Each row below holds a small network's activations on one input, seen along a few directions.
In each table, some parts of the input vary, and every possible input appears once, in random order.
Descriptions start from the smaller parts, as in this example, which fits no table here: one of 3 separate values, together with either a single point or one of 11 places around a ring or (one of 5 places around a ring, together with one of 6 places along a line).
Shared parts are said once, and a part with two or three values counts as separate values.

Other details of the inputs shift rows strongly along three fixed directions, in all tables alike. That doesn't count.

Rows:
r1: [  2 -23 -12  -3 -12   8  -6   9  -9  24  20]
r2: [ 26   9  -8   6   8 -18  -7 -17  11  -3   5]
r3: [ -6 -19 -15  -2 -12   7  -7  12 -14  28  19]
r4: [ 16   8  -5   4 -18   6 -10  33 -30  27  29]
r5: [-28  22  14  -8  25   8   4  21  -3   8 -25]
r6: [ 19  21  13  16  18   8  -9 -20  34   1  -8]
r7: [ 16  21  14  23  12  12 -10 -19  44  -8  -5]
r8: [  1 -23 -15  -6  -6   1 -13  -8  -6   1  11]
r9: [ 21  10 -13  23  -3  -2  -3 -14  13  -9   8]
r10: [29 11  7  3  7  1 -3  9  1  7  2]
r11: [ 9 22 24 21  2 -4  1 -7 36 -7  5]
r12: [ 15  -3  22   6  11  14   0 -18  13   9  19]
r13: [ 13  -3  21  12  13   8   4 -21  20   9  18]
r14: [-39  12  22 -20  -2  20   6  17   0  -3 -22]
r15: [-16  -8 -21  -1   5 -18   9  -9   2 -24 -13]
r16: [25  2  0  2  0 14  0  5  5 12  0]
r17: [-36  14   4  -3   8  24  10  19   4   1 -22]
r18: [ 34  -1  -3   4   9 -19   3 -14  18  -7   4]
r19: [ -8 -15 -19 -14  10 -12   5  -7  -7 -25 -22]
r20: [ 13 -11  -4 -12  -6  32  -9   8 -33  30  32]
r21: [-24   5  14  -5   6  24  14  24  13   6 -22]
r22: [-44  13  15 -13  -7  13  -1  12  -1   3 -19]
r23: [ 16   5  -6  -7 -25  25 -17  29 -28  16  24]
r24: [-43  -3   6  -9   5  19  -6  11   4  20  -7]
r25: [  5  -6 -22   8  -8  -3   9   4  -7  -5   4]
r26: [  8   6  20  24   8   3  -8 -29  17  21  -2]
r27: [ 19   3  -4  -6 -25  20  -8  31 -25  17  26]
r28: [ 10   5  17  10  15  15  -9 -25  13  11  18]
r29: [-37  18  19  -5   9   5  -6  22  -5   1 -13]
r30: [ 11  13  -6   4 -18   8 -16  27 -31  27  27]
r31: [-20 -16  -7  -9  13  -8   8 -20 -17  -6   6]
r32: [ 28  -1  -2   9  -5 -19 -22 -11  -2 -24  15]
r33: [-19 -30 -10 -13   1 -12   1  -5  -2 -10  -3]
r34: [-39  11  20  -5  -8   4  13  16   9  11 -16]
r35: [  9   9 -15  -2   4  -8  -3  11 -24  13   1]
r36: [  0 -13 -11   1  -8  14 -13  -3 -31  29   7]
r37: [24 15  2 13 10 -6  1  6  4 13  3]
r38: [  2 -15  -8  -3   4   0   4 -10 -18  10  22]
r39: [ 12 -13  11  15  -2   5  -1 -12   2  24   3]
r40: [ 18  -9 -15 -15   5 -12  -7  -4 -10 -13  -4]
r41: [-12 -11  -9 -11  -6 -26  18 -12  -2 -33  -8]
r42: [ -4 -18 -16  -1   2 -16  16  -5   6 -24 -12]
r43: [ 19 -12 -16  -1   0  -6   9   1  -7   1  -1]
r44: [  3  17   6   5  -6   8 -13   5   3  -3  10]
r45: [-34  10  12   0  10  15  18  22  16   9 -23]
r46: [ 10  -7 -19  -1   1  -7   8   3 -10   5  -1]
r47: [-12 -18 -25  -9   1 -11   7  -8  -9 -40 -16]
r48: [ 10  10  10   6 -10   4   2  11   7   1  14]
r49: [  9   4  -6  10 -18 -17  -9 -21   4 -11   7]
r50: [  5 -21 -11   8  -6  -8   1 -14 -20  16   5]
r51: [  6  -6  -6 -11 -12  -8  -6  22 -27  -3  13]
r52: [ -7 -18 -20   1   1 -20  22  -8   2 -33 -12]
r53: [ 14   7 -11  -6 -28  17  -2  22 -26  28  25]
r54: [-26  -9  26  -3   4  22   8   8  -3  28 -18]
r55: [ 40   3  -7   6  11 -19 -13 -17   2 -19   2]
r56: [ 11  16  29  18  -6  -4   2 -15  43  -4  -1]
r57: [ 22  15  20  22   5  13   3 -10  42 -10  -3]
r58: [-40  17  15 -16  -2  17   3  14  -3   1 -17]
r59: [ 13  15  32  13  -7  -1  -4 -17  41 -11  -3]
r60: [  0 -12 -12  -5  17 -34  17  -4  -8 -26 -16]
r61: [ 15  -9 -10   0 -10 -25  -2   7 -20 -14  16]
r62: [  0 -13 -17 -13 -21 -12  -9  -7 -20 -23   2]
r63: [-11 -13  -8 -18  -7 -23  12 -11  -6 -38 -11]
r64: [ 3 20  8 12 -7  1 -6  1 10  0 11]
r65: [ -6 -15 -11 -23  11 -25  14  -2  -4 -28 -22]
r66: [-10 -18 -20 -10   3  -9   4  -5  -3 -32 -16]
r67: [ 11 -10  10   7  -1  13 -12 -14  -6  20   0]
r68: [-44  18  16 -12  -2   9  11  13   2   6 -18]
r69: [ 20  22  23  16  20  -6   2 -12  43   4  -6]
r70: [-13  -5 -16 -17  19 -26   1 -12  -3 -29 -22]
r71: [  7  -3 -23  -1   0  -6   0  -2 -15   4  -1]
r72: [-44  -2   8  -6   5  13  -1  12   5  23  -7]
Description of these inputs: one of 6 places around a ring, together with either one of 3 separate values or one of 4 places along a line or one of 5 places along a line.
- Changing only the place on the ring of 6 turns r51 into r29. The same change can be made to r27. Which row results? => r44
- Changing only the place on the ring of 6 turns r15 into r45. The same change can be made to r9. Which row results? => r25
- List by row number the other rows that have the place on the ring of 6 in common with r48. => r1, r13, r18, r39, r41, r42, r43, r52, r56, r60, r61
- Start at r13 and move only the place on the ring of 6, one step at a time. The first step leads to r12. Which rows follow, in order? => r20, r28, r31, r38
- Start at r17 and move only the place on the line of 5, one step at a time. The first step leads to r7. Which rows follow, in order? => r6, r70, r5
